Each row below holds a small network's activations on one input, seen along a few directions.
Each table varies a few parts of the input and shows all the possible inputs, shuffled.
A made-up example of a description, with smaller parts first: one of 5 places around a ring, together with either a single point or one of 11 places around a ring or (one of 2 separate values, together with one of 6 places along a line).
Shared parts are said once, and a part with two or three values counts as separate values.
(in the rows, 128 means zero)

Other details of the inputs vary at random and push rows far along two fixed directions, the same in every table; ignore that.

Rows:
R1: [165  78 174 119 143  96 159 112 170 167 110 104 175 140 130]
R2: [191 135 129  81  87 114 145  83 115 154 147 110  88 156  89]
R3: [166 116 158 134  94 139 115 144 162 182 140 114 172 132 123]
R4: [ 58 110 183 171 133 169  88 210 183 138 140 153 187  78 144]
R5: [138 141 168 117 123 179 153 153 148 154 152  96 198 153  87]
R6: [ 56 122 171 146 150 139  92 185 196 101  85 126 212  71 141]
R7: [140 116 190 113 101 148 128 144 152 162 122  89 166 108  78]
R8: [213 173  97 116 142 130 189  96  97 151 132  94 119 199 106]
R9: [ 21  99  78 133 143 115  94 143  76  42 152 198  64  55 137]
R10: [146 146 146  70  96 115 132 102  96 132 118 111 105 197  51]
R11: [100 150  73 126  85 140 101 110  40  83 157 152  38 135 105]
R12: [105 197  62 112 120 157 138  93  48  44 150 142  74 146 122]
R13: [ 94  70 150 176 161 125 130 148 204 162 126 130 184  50 186]
R14: [170 113 178 149 124 134 144 126 174 186 125 124 164 166 147]
R15: [184 124 126  96 123  91 161  63 124 150 114 122 102 209 103]
R16: [145 165 200 123  99 160 111 157 153 135  94  93 174 149 112]
R17: [137 130  60 112 159  69 142  91  53  86 113 144  37 134 137]
R18: [ 60 101  36 194 142 121 105 117  94  80 160 198  58  74 209]
R19: [102  95 138 177 181 117 123 177 186 165  99 111 185  38 179]
R20: [ 41 124  29 148 166 152 118 137  98  65 207 203  81  86 192]
R21: [ 64  77 150 137 161 125  98 182 211 147 131 160 197  82 164]
R22: [ 38  83  58 126 163 101  93 131  98  57 169 204  58  60 178]
R23: [192 148 113  94 139  84 158  95 108 152  84 105 101 199  97]
R24: [205 165 125 117 119 112 152 112  99 165 106 107  87 202 116]
R25: [126 143  38 131 151 136 169  65  71  94 176 170  59 163 156]
R26: [186 128 144 161 130 122 134 150 149 187  93  82 170 134 136]
R27: [146 128 198  97 117 126 126 141 153 112  82  79 184 121  93]
R28: [181 187 144 112  61 140 119  98  80 114 102  85 113 167  81]
R29: [ 91  99 169 164 145 154  91 191 203 163 152 164 187  88 170]
R30: [179 176 155  86  82 130 134  85  96 112 102  68 102 149  71]
Description of these inputs: one of 5 places along a line, together with either a single point or one of 5 places around a ring.
Changing only the place on the line of 5 turns R19 into R13. The same change can be made to R8. Which row results?
Answer: R25
Which other rows does R27 become when the place on the line of 5 takes its other values? List them by row number.
Answer: R1, R9, R17, R22
Which other rows does R4 become when the place on the line of 5 takes its other values? List them by row number.
Answer: R14, R16, R24, R29

Rows:
R31: [143 124 128 101 103 103 117 110  92 120 126 133  82 150  95]
R32: [150 138 202 122 120 161 130 169 192 172 115  96 213 135 105]
R33: [164 126 107 116 123 106 142  83 112 134 137 136  83 154 131]
R34: [135 165 118 123 100 144 126 105  90 116 129 124  94 160 103]
R35: [148 167 112 118  96 144 123 113  88 118 135 113  92 141 104]
R36: [147 144  99 110 118 132 142  99 101 119 155 135 108 173 115]
R37: [ 57 100  76 165 177 125 115 156 152 101 142 173 141  70 189]
R38: [142 153 123 121 107 124 126 106  85 103 108 120  94 156 105]
R39: [172 119 180 157 136 139 150 151 193 189  97  94 211 138 129]
R40: [142 141 102  98 129 102 139  94 101 112 116 119 101 156 111]
R41: [143 137 112 111 124 135 154  97  93 121 160 133 102 163 111]
R42: [139 135 115 101 135 104 150  92  95 113 123 114  94 148 105]
R43: [165 127 193 135 132 155 143 165 192 182 128 100 216 148 124]
R44: [161 117 104 115 125 102 138  99 106 147 137 140  78 160 118]
R45: [153 114 208 124 104 151 123 149 200 178 121  97 203 124 106]
R46: [ 37  98 114 149 161 132 107 164 131  75 134 164 137  52 162]
R47: [144 156 126 100 120 121 125 113  91 100 120 125  94 156 106]
R48: [ 55 118 103 170 146 136  89 175 124  82 122 151 130  41 175]
R49: [146 120 116 102 119  92 128  99  97 137 117 127  78 150 110]
R50: [167 101 185 133 150 137 161 145 196 184 116  95 214 130 116]
R51: [ 50  89 106 156 158 109 100 149 149  99 123 162 119  51 191]
R52: [153 115 197 118 123 134 129 158 190 155 101  90 224 130  97]
R53: [163 154 102 129 108 141 136 109  87 129 146 121  95 153 125]
R54: [146 131 132 101 102 110 120  94  99 106 125 128  85 145 108]
R55: [ 33 116  94 149 148 151  96 166 144  86 148 171 143  64 165]
R56: [157 120 191 143 130 132 140 153 185 178  75  79 209 130 121]
R57: [159 152 104 117 119 112 133 102  86 122 107 105  87 137 121]
R58: [149 107 205 124 105 143 121 165 194 191 123 102 200 129  93]
R59: [ 49 116  94 190 153 150 108 166 135 103 148 170 136  78 191]
R60: [ 61 113  87 169 181 128 116 168 149 102 138 173 129  72 197]
R61: [ 72 112  78 185 167 132 110 165 139 108 134 158 127  51 198]
R62: [130 148 121  97 111 141 142 102  94 109 148 127  97 151  91]
R63: [154 131 116 115 107 126 134  90 104 130 157 139  88 161 127]
R64: [151 123 114 115 109 120 130 104  97 144 158 144  85 167 114]
R65: [147 153 114 102 134 107 137 104  97 116 112 120  90 157 120]
Changing only one part turns R40 into R37. The same change can be made to R57. Which row results?
Answer: R61
What is each input in this table made of?
Answer: one of 5 places around a ring, together with either one of 2 separate values or one of 5 places along a line
Which other rows does R45 become when the choice among 2 separate values takes its other values? List them by row number.
Answer: R58
List by row number the other rows that have the place on the ring of 5 in common with R53.
Answer: R36, R41, R43, R59, R63, R64
Which other rows does R59 become when the place on the ring of 5 takes its other values? List them by row number.
Answer: R34, R38, R39, R56
